These are the activations of a small neural network, seen along a few directions. Each row is one input.
Each table varies a few parts of the input and shows all the possible inputs, shuffled.
Descriptions start from the smaller parts, as in this example, which fits no table here: one of 5 places around a ring, together with either a single point or (one of 2 separate values, together with one of 4 places along a line) or one of 9 places along a line.
Shared parts are said once, and a part with two or three values counts as separate values.
In the rows, 128 means zero.

Other details of the inputs vary at random and push rows far along three fixed directions, the same in every table; ignore that.
To show where, the next rows are all for the same input, with only those details redrawn:
[157 126 153 136 143 112 117 142 133 110 113]
[ 99 117  97 123 141 153 123 143 144 110 124]
[100 118  97 123 143 153 124 142 147 109 125]
[117 106 105 141 112 155 225 112 149 180 100]
[ 99 117  97 123 140 153 123 143 143 110 124]
[173 110 163 154 106 114 222 110 127 186  84]

Rows:
x1: [167 124 137 136 124 103  95 120 116 129 126]
x2: [101 125  94 111 150 146 125 147 142 123 139]
x3: [160 138 170 145 101 103 229  95 118 188 115]
x4: [153 132 149 118 146  99 108 129 113 129 117]
x5: [101 131  95 117 131 147 116 104 143 115 156]
x6: [157 150 153 126 145 112 113 108 130 119 144]
x7: [137  96 162 130  56  95  78 115   5 139 115]
x8: [ 99 117  97 123 141 153 123 143 144 110 124]
x9: [156 131 149 132 147 108 111 122 134 112 106]
x10: [ 98 123  99 116 142 156 120 147 132 121 126]
x11: [152 155 159 129 132 111 117 123 130 117 148]
x12: [150 153 159 131 139 113 120 148 140 117 122]
x13: [148 143 157 136 142 109 118 106 127 101 123]
x14: [150 145 157 137 134 109 122 145 146 107 118]
x15: [104 118  95 111 135 155 114 145 131 131 142]
x16: [ 96 128  95 112 146 152 115 127 133 123 120]
x17: [146 137 164 122 130  96 112 114  88 123 127]
x18: [159 138 153 130 119 106 110 143 140 122 139]
x19: [107 156  92 125 150 152 134 114 198 102 174]
x20: [ 95 133 102 112 119 150 116 149 134 129 145]
x21: [165 125 144 125 133 105 101 120 130 127 127]
x22: [148 147 157 124 134 101 118 151 128 123 129]
x23: [119 111 100 125 107 153 213  93 134 206 110]
x24: [182 147 136 136 172 116 126 133 202 112 151]
x25: [146 161 162 134 142 113 124 124 134 107 134]
x26: [ 91  74 100 118  62 140  87 149  33 147 119]
x27: [128 118 177 165 141 103  90 125 120 151 154]
x28: [ 80  87 107 118  43 135  87 154  31 146 122]
x29: [ 99 137  92 131 112 145 117 120 136 113 161]
x30: [144 150 162 139 132 109 123 121 132  98 128]
x31: [ 90 141 103 117 143 152 122 111 130 111 137]
- What is each input in this table made of? => either a single point or (one of 5 places around a ring, together with one of 6 places along a line)
- Change only the place on the line of 6 in x6. List by row number the other rows that result. => x5, x7, x13, x17, x31
- Start at x24 and move only the place on the ring of 5, one step at a time. The first step leads to x18. Which rows follow, in order? => x19, x5, x21
- Start at x28 and move only the place on the line of 6, one step at a time. The first step leads to x18. Which rows follow, in order? => x20, x22, x12, x14

Rows:
x32: [117 119 127 121 122 131 100 140 110 115 118]
x33: [163 144 169 141 127  98 148 116 134 130 127]
x34: [118 120 126 120 124 128 103 149 108 119 125]
x35: [122 122 123 125 110 126  98 132 109 118 141]
x36: [116 123  99 125 118 143 156 109 138 154 135]
x37: [118 114 125 124 128 130 103 136 105 112 122]
x38: [119 122 125 124 124 124  95 128 109 129 137]
x39: [117 122 126 119 122 128 102 145 109 117 120]
x40: [110 122 107 138 114 143 158 114 143 154 139]
x41: [118 131 127 121 113 130 105 132 103 109 137]
x42: [114 132 104 121 121 147 165 108 133 146 130]
x43: [117 123 125 122 120 129 100 143 109 116 117]
x44: [164 144 166 134 136  98 144 112 130 135 123]
x45: [168 127 158 144 140 105 142 123 129 130 116]
x46: [104 129 113 129 128 147 161 110 135 154 131]
x47: [102 129 115 136 119 148 164 115 138 148 135]
x48: [170 128 163 134 136 108 141 136 134 137 121]
x49: [119 118 127 119 124 129 103 151 108 120 127]
x50: [167 131 160 139 133 107 138 123 136 131 109]
x51: [111 125 104 129 121 144 165 130 141 149 120]
x52: [133 164  97 126 207 145  98 136 227  65 159]
- What is each input in this table made of? => either (one of 2 separate values, together with one of 5 places around a ring) or one of 11 places along a line
- Change only the choice among 2 separate values in x44. List by row number the other rows that result. => x33

Rows:
x53: [106 126 113 123 111 132 113 122 125 115 137]
x54: [ 94 130 122 115 134 130 120 125 115 119 134]
x55: [111 109 109 127 132 136 109 136 124 128 129]
x56: [160 131 157 128 124 105 121 124 121 121 144]
x57: [105 130 120 112 119 140 118 123 120 113 134]
x58: [146 137 164 137 129 104 115 118 125 125 125]
x59: [153 149 157 128 130 105 130 136 115 114 124]
x60: [121 109 106 116 127 141 115 138 120 120 135]
x61: [112 115 112 125 135 141 111 123 114 128 145]
x62: [156 146 157 137 119 110 121 133 123 117 123]
x63: [114 106 112 122 136 141 112 138 120 128 135]
x64: [122 173  93 119 189 142 153 114 226  91 162]
x65: [154 135 161 133 142 114 116 115 116 125 120]
x66: [116 111 117 126  95 150 199 121 121 171 100]
x67: [127 156  96 128 202 157 143 122 232 102 146]
x68: [109 111 117 123 131 141 116 150 123 128 138]
x69: [157 136 154 124 134 104 129 144 120 115 112]
x70: [106 125 113 128 131 141 108 118 118 123 127]
x71: [114 128 106 122 122 141 111 118 118 115 126]
x72: [147 143 169 136 133 114 121 134 120 124 124]
x73: [123 109 104 137  94 142 190  98 115 176 119]
x74: [111 135 107 105 127 132  97 137 125 156 138]
x75: [105 130 115 119 114 136 114 122 123 114 133]
x76: [146 138 169 130 134 109 119 119 122 123 126]
x77: [101 121 118 126 123 131 111 125 123 126 146]
x78: [156 124 157 141 132 105 117 144 128 130 124]
x79: [111 130 107 113 132 135 121 122 110 112 127]
x80: [147 133 162 141 127 101 113 119 127 126 129]
x81: [155 131 153 145 135 106 111 115 121 127 123]
x82: [156 125 156 137 138 109 113 129 126 127 109]
x83: [107 132 112 129 110 137 115 137 124 116 135]
x84: [ 96 135 121 121 133 135 123 140 114 120 132]
x85: [168 122 145 134 128 105 116 133 125 123 121]
x86: [114 124 104 127 119 137 110 118 120 117 130]
x87: [116 114 104 124 120 136 111 133 126 117 120]
x88: [107 136 119 118 118 145 120 137 118 113 132]
x89: [116 118 112 139  85 142 196 116 119 175 124]
x90: [112 119 109 125 115 137 114 145 129 117 123]
x91: [158 135 154 133 119 100 118 122 124 121 137]
x92: [162 137 157 134 123 111 124 138 119 122 141]
x93: [165 121 155 145  96 115 199 117 125 175  91]
x94: [168 184 142 153 193 122 147 122 234 105 151]
x95: [152 137 156 131 148 104 122 118 111 123 120]
x96: [104 117 113 115 143 135 119 136 116 121 118]
x97: [103 118 121 121 127 136 114 127 119 126 152]
x98: [157 121 153 142 136 106 112 130 128 128 113]
x99: [156 124 161 157 100 111 197 112 120 186 116]
x100: [120 119 106 119 126 141 114 123 114 120 145]
x101: [112 121 106 110 134 135 122 137 116 113 117]
x102: [164 129 149 132 129 110 116 129 126 119 109]
x103: [114 128 111 115 127 145 115 119 115 114 127]
x104: [148 139 161 147 126 106 116 133 125 126 127]
x105: [104 116 116 131 125 137 111 145 129 125 124]
x106: [109 119 109 130 131 136 108 121 117 127 139]
x107: [105 124 121 127 127 141 117 142 118 127 150]
x108: [129 148  98 148 164 158 221 109 235 160 128]
x109: [106 110 119 129 110 140 201 124 116 177 101]
x110: [117 114 111 118 122 141 119 150 123 120 138]
x111: [115 118 111 112 128 145 116 134 121 115 117]
x112: [103 120 123 119 132 145 116 145 124 122 120]
x113: [168 148 143 112 123 102 104 133 126 151 130]
x114: [120 105 109 135  90 142 195 124 124 176 112]
- What is each input in this table made of? => one of 2 separate values, together with either a single point or (one of 5 places around a ring, together with one of 6 places along a line)
- The inputs of x105 and x90 match in every part but the choice among 2 separate values. If x77 is changed in the same way as x105 into x90, which row does it become? => x91
- The inputs of x100 and x61 match in every part but the choice among 2 separate values. If x89 is changed in the same way as x100 into x61, which row does it become? => x99
- Start at x110 and move only the place on the ring of 5, one step at a time. The first step leads to x92. Which rows follow, in order? => x56, x100, x60
- Change only the choice among 2 separate values in x64. List by row number the other rows that result. => x54
- Start at x54 and move only the place on the ring of 5, one step at a time. The first step leads to x84. Which rows follow, in order? => x109, x96, x95
- Change only the place on the line of 6 in x87. List by row number the other rows that result. => x60, x85, x101, x102, x111

Rows:
x115: [140 124 134 124 127 121 122 143 131 122 124]
x116: [137 130 136 131 130 122 117 119 123 124 138]
x117: [137 132 136 130 129 122 116 123 124 128 139]
x118: [136 125 138 133 132 126 120 143 130 122 117]
x119: [134 139 136 130 126 120 122 123 121 119 138]
x120: [ 92 125  92 117 147 156 136 135 149 119 129]
x121: [ 68  91 102 118  67 150 135 123  51 156 122]
x122: [133 127 141 127 135 124 124 142 127 120 118]
x123: [132 134 137 131 128 117 116 125 126 130 138]
x124: [138 133 135 129 131 122 115 124 123 131 140]
x125: [140 124 134 126 127 122 121 144 131 122 123]
x126: [133 142 136 126 126 119 119 118 123 122 133]
x127: [ 94 124  91 122 145 158 133 134 151 120 126]
x128: [ 70  81 101 115  77 155 135 137  55 157  99]
x129: [132 133 137 132 127 117 119 118 124 121 136]
x130: [133 127 141 130 134 126 122 141 129 121 116]
x131: [136 142 136 125 126 123 120 120 121 121 135]
x132: [136 126 136 131 135 123 122 142 127 121 117]
x133: [133 134 140 132 124 122 121 124 125 119 141]
x134: [141 125 130 127 130 120 121 143 129 123 122]
x135: [134 130 136 131 129 118 116 117 125 125 136]
x136: [ 77  79  94 110  72 152 134 136  58 158 102]
x137: [101 122  84 117 137 154 132 137 153 121 133]
x138: [141 124 131 130 131 124 119 139 129 123 117]
x139: [135 133 136 133 128 120 119 125 123 124 141]
x140: [133  92 156 136  68 122 220 115  70 207  78]
x141: [132 134 139 130 126 119 115 127 128 132 139]
x142: [106  93 148 127  60 113 122 123  28 158 108]
x143: [138 131 136 128 130 123 115 120 124 128 138]
x144: [ 89 142  94 118 128 153 132 121 150 121 147]
x145: [139 131 134 127 131 122 114 121 123 131 139]
x146: [134 133 135 129 131 118 114 122 125 132 137]
x147: [137 140 136 124 127 124 119 117 121 121 134]
x148: [133 136 136 128 127 118 118 115 124 120 133]
x149: [ 94 136  90 121 133 154 133 117 145 118 149]
x150: [143 121 130 126 132 124 119 137 129 122 118]
x151: [134 141 136 124 126 120 118 116 123 122 131]
x152: [135 125 137 127 139 123 123 137 125 121 116]
x153: [132 138 136 129 126 118 119 117 123 120 134]
x154: [141 121 133 129 134 125 118 136 129 122 115]
x155: [168 129 135 143 129 122 212 109 168 172 111]
x156: [134 131 136 129 129 119 113 119 126 129 135]
x157: [136 125 137 121 141 123 124 134 124 120 115]
x158: [133 131 136 131 128 118 118 115 125 120 134]
x159: [141 124 131 129 131 121 121 143 128 122 120]
x160: [137 124 137 131 130 126 121 143 131 122 119]
x161: [ 97 123  88 124 139 156 132 141 153 121 130]
x162: [142 123 130 127 132 123 120 139 128 122 119]
x163: [134 127 137 122 140 122 125 137 124 120 116]
x164: [ 98 121  88 123 143 159 130 133 152 121 126]
x165: [131 134 140 130 125 119 116 126 129 129 139]
x166: [131 133 137 134 128 116 118 123 125 125 138]
x167: [ 95 134  90 119 134 155 132 114 146 118 147]
x168: [ 95 122  91 117 146 157 134 132 150 119 126]
x169: [134 127 137 128 138 122 124 141 125 121 117]
x170: [140 123 133 131 134 125 119 138 128 122 117]
x171: [137 134 135 130 130 120 116 128 123 131 141]
x172: [133 128 138 124 139 121 126 141 124 120 118]
x173: [161 149 141 146 124 123 213  95 160 172 125]
x174: [136 131 136 132 129 121 118 121 122 124 140]
x175: [102 120  84 114 138 154 132 134 153 121 133]
x176: [136 124 137 129 139 126 120 134 127 121 113]
x177: [167 130 136 144 128 121 214 113 168 173 112]
x178: [140 126 131 132 130 123 120 143 129 123 118]
x179: [135 133 136 131 128 121 120 119 122 120 139]
x180: [135 125 138 124 140 124 123 135 125 120 115]
x181: [133 128 138 126 139 122 125 141 125 121 118]
x182: [138 124 134 132 136 125 119 138 127 122 115]
x183: [133 133 136 130 129 118 115 121 126 129 137]
x184: [133 134 135 131 129 116 115 126 126 132 139]
x185: [ 95 124  89 125 141 157 132 140 152 122 128]
x186: [ 92 126  92 123 144 157 134 139 151 121 127]
x187: [138 123 136 129 137 125 120 135 127 121 114]
x188: [135 134 136 131 128 121 117 127 124 129 141]
x189: [142 123 131 129 131 125 118 137 129 122 115]
x190: [139 126 135 131 127 125 120 144 131 122 119]
x191: [140 124 134 128 128 124 121 144 131 122 121]
x192: [135 131 135 128 131 119 112 119 126 132 136]
x193: [130 134 140 132 123 118 120 122 127 120 138]
x194: [130 139 140 130 122 119 120 122 126 120 136]
x195: [ 90 126  96 117 142 157 137 140 151 119 131]
x196: [135 126 140 130 132 125 122 142 129 121 118]
x197: [160 149 145 145 121 125 213  96 163 171 126]
x198: [131 139 136 131 125 116 120 121 123 120 135]
x199: [134 133 140 132 125 122 120 126 125 123 142]
x200: [118 143  99 140 128 157 225  93 187 168 139]
x201: [132 144 136 127 125 118 120 122 123 122 134]
x202: [ 94 132  93 121 134 156 128 127 150 130 154]
x203: [132 132 136 132 129 118 117 119 125 125 137]
x204: [135 134 140 130 125 123 117 128 126 128 142]
x205: [136 131 136 130 128 122 119 117 123 119 137]
x206: [130 133 140 133 125 118 118 124 127 124 139]
- The inputs of x158 and x193 match in every part but one. If x135 is changed in the same way as x158 into x193, which row does it become? => x206
- The inputs of x205 and x133 match in every part but one. If x175 is changed in the same way as x205 into x133, which row does it become? => x115
- The inputs of x125 and x137 match in every part but one. If x197 is changed in the same way as x125 into x137, which row does it become? => x131
- What is each input in this table made of? => one of 4 places along a line, together with either one of 11 places along a line or (one of 2 separate values, together with one of 6 places along a line)
- Start at x154 and move only the place on the line of 4, one step at a time. The first step leads to x170. Which rows follow, in order? => x161, x160
- Start at x124 and move only the place on the line of 6, one step at a time. The first step leads to x117. Which rows follow, in order? => x174, x179, x149, x131
- Change only the choice among 2 separate values in x141. List by row number the other rows that result. => x202
